Here are a small network's activations along a few directions, averaged over the inputs that share one value of a field.
Values that are neighbours, or in one group, have similar rows; names and order tell nothing.
In the rows, 500 means zero.
Random noise pushes rows far along 13 fixed directions. That doesn't count. These rows show it; they differ only by the noise:
[434 682 514 511 486 505 639 561 552 512 544 356 565 446 491 384 561 570
 566 631 429 392 365 697 376]
[806 351 530 561 526 652 609 591 450 442 488 471 396 515 410 410 415 503
 654 524 524 470 405 613 496]
[567 449 471 424 515 642 673 387 487 522 602 474 504 479 730 594 314 529
 597 505 507 412 667 506 404]
[520 463 429 562 279 493 573 483 455 361 361 306 350 658 434 538 468 401
 672 730 461 433 535 669 391]
[471 625 572 526 432 486 487 500 498 375 377 672 386 543 510 592 663 364
 360 497 644 393 614 585 529]
[585 412 304 368 485 634 575 428 515 482 792 702 696 465 563 557 615 686
 446 541 400 452 444 716 361]
[339 530 579 568 459 525 213 340 494 360 386 480 357 521 746 665 326 593
 519 306 678 406 771 439 622]
[641 479 389 545 458 386 189 589 590 528 431 508 450 556 273 429 533 297
 595 480 539 669 595 182 643]
[822 422 562 483 604 465 516 489 692 441 758 449 569 433 509 274 410 420
 492 610 509 582 559 279 763]
[383 315 559 322 687 449 482 268 553 493 656 271 668 605 583 758 521 658
 220 566 189 520 250 477 787]
[697 617 787 535 620 490 497 420 445 350 439 363 301 467 556 512 433 362
 444 536 687 200 573 432 732]
[477 529 353 487 511 555 420 598 898 586 515 721 541 510 623 393 578 405
 483 281 553 602 775 296 417]
[604 526 523 487 522 497 397 466 395 497 477 634 423 481 454 561 488 486
 634 521 499 358 484 439 498]
[476 722 703 496 618 474 382 483 642 420 581 626 518 342 578 395 567 672
 586 523 482 319 413 456 572]
[684 510 589 446 679 633 342 423 333 446 687 218 596 351 465 566 403 743
 497 448 566 435 332 536 697]


Values of G:
g15: [466 558 578 623 454 439 705 624 549 448 456 224 475 503 359 234 558 532
 543 684 425 419 249 757 388]
g12: [437 521 476 411 571 546 662 663 512 587 604 593 690 390 418 397 664 611
 406 544 417 706 294 619 422]
g4: [551 355 455 478 360 473 589 406 498 403 394 711 299 616 634 535 384 288
 609 587 516 385 798 432 415]
g10: [427 267 503 524 541 545 753 533 668 536 427 451 483 627 583 434 457 599
 557 489 303 502 361 613 368]
g5: [604 488 449 463 528 553 398 572 557 560 412 614 472 485 403 504 569 513
 737 425 518 483 513 320 353]
g11: [625 574 508 534 618 585 432 478 695 534 518 451 392 458 663 370 391 509
 631 336 556 136 636 404 391]
g16: [466 412 482 487 368 622 535 471 664 284 388 550 442 615 579 604 649 615
 567 528 519 478 574 639 369]
g8: [416 438 403 460 464 537 668 595 710 621 351 398 439 638 525 493 529 389
 648 561 309 517 475 407 259]
g3: [404 499 589 487 462 520 609 489 496 410 469 490 544 507 530 556 581 603
 462 568 493 565 448 592 490]
g6: [589 410 531 345 608 652 526 350 497 458 598 415 503 471 545 695 495 659
 546 535 370 318 419 456 405]
g7: [579 660 649 477 533 604 628 517 435 517 550 601 458 276 573 439 376 584
 787 556 576 405 576 388 306]
g14: [420 512 514 488 563 425 514 633 574 639 549 743 642 415 398 366 621 562
 480 450 401 728 359 388 453]
g19: [505 443 186 540 324 480 114 446 365 378 545 259 503 562 354 466 530 684
 582 493 516 305 452 781 403]
g17: [521 544 557 333 605 481 563 313 429 561 514 663 435 497 650 685 471 468
 609 585 349 131 511 386 410]
g1: [651 429 472 470 476 595 522 387 515 436 556 287 427 527 536 556 405 453
 515 529 539 367 604 467 471]
g13: [337 529 682 662 498 469 653 599 351 544 302 726 385 458 561 389 406 582
 551 384 578 494 410 661 408]
g9: [499 513 464 585 597 503 560 640 518 683 552 536 580 441 408 296 511 556
 502 399 393 528 277 585 430]
g2: [536 421 659 408 457 502 545 372 456 319 510 815 457 529 521 693 565 578
 578 721 341 536 401 497 588]
g18: [519 390 491 433 414 424 682 484 661 522 544 665 504 559 487 503 485 330
 551 710 318 764 588 241 492]
The values of G form a line.
Question: Going along G from g8 by way of its neighbour g12, in what order are g4, g6, g19, g1, g9, g18 met?
Answer: g4, g19, g9, g1, g18, g6
Question: Which values are neighbours of g13? Give them in the order they are listed.
Answer: g10, g14
Question: Which values are neighbours of g16? Give them in the order they are listed.
Answer: g5
Question: Which values are neighbours of g2? Give them in the order they are listed.
Answer: g11, g17

Values of M:
m9: [449 592 632 564 466 542 545 574 485 540 457 668 477 386 509 496 444 431
 508 439 614 768 576 393 547]
m4: [461 557 604 328 613 782 786 416 331 530 598 711 556 351 660 787 508 673
 429 417 518 459 509 623 290]
m18: [459 289 553 502 414 463 554 377 515 271 434 287 438 718 606 664 435 436
 253 640 469 682 554 638 791]
m8: [462 226 322 477 525 342 665 537 506 746 524 408 675 676 489 491 450 296
 244 395 433 785 533 403 592]
m7: [506 644 525 438 572 414 228 455 272 476 583 330 549 383 264 556 634 571
 376 519 591 346 325 495 589]
m5: [543 336 642 484 380 723 693 528 847 193 517 641 477 553 627 534 524 688
 634 658 347 837 477 575 516]
m12: [231 515 320 528 320 222  28 298 157 544 485 424 536 534 510 640 343 553
 681 559 543 530 634 286 543]
m2: [575 338 583 456 464 632 690 382 401 264 526 683 403 579 591 696 616 465
 132 494 637 441 589 746 539]
m17: [750 398 695 507 574 700 539 426 531 312 615 431 506 410 531 567 399 793
 739 583 497 522 382 464 541]
m14: [459 281 656 697 587 383 349 400 432 430 402 278 311 610 488 408 271 616
 447 437 356 307 223 614 724]
m1: [217 579 410 490 479 298 396 286 358 577 640 490 616 467 773 515 286 540
 393 487 489 376 686 515 629]
m19: [698 494 349 574 392 188 544 546 533 673 655 654 502 517 386 109 334 234
 882 845 246 513 505 213 479]
m6: [305 600 622 506 508 526 408 352 640 384 471 550 537 480 811 605 501 712
 498 379 614 413 659 505 553]
m11: [190 520 229 630 252 529 162 644 457 559 299 696 516 537 453 565 501 637
 682 269 549 803 608 611 339]
m3: [417 538 261 451 412 491 467 419 613 425 513 377 502 639 636 516 645 388
 260 475 580 196 704 783 394]
m10: [350 576 395 621 578 394 350 677 623 693 420 216 517 495 442 205 466 423
 367 202 638 412 548 464 461]
m16: [643 431 468 466 608 450 582 530 814 526 759 660 663 506 457 264 649 519
 372 581 262 440 324 551 586]
m15: [410 415 216 518 339 687 398 559 678 453 473 275 535 623 458 603 555 590
 488 365 484 715 586 629 337]
m13: [469 566 456 462 692 470 402 726 519 761 382 186 607 421 222 395 627 502
 447 336 472 652 257 333 528]
The values of M form a line.
Question: Fewest steps between m16 and m17?
Answer: 13
Question: Which values are neighbours of m10? Give them in the order they are listed.
Answer: m7, m13
Question: Which values are neighbours of m14? Give them in the order they are listed.
Answer: m9, m4
Question: Which values are neighbours of m11? Give them in the order they are listed.
Answer: m18, m19
Question: Which values are neighbours of m8? Give them in the order they are listed.
Answer: m12, m6
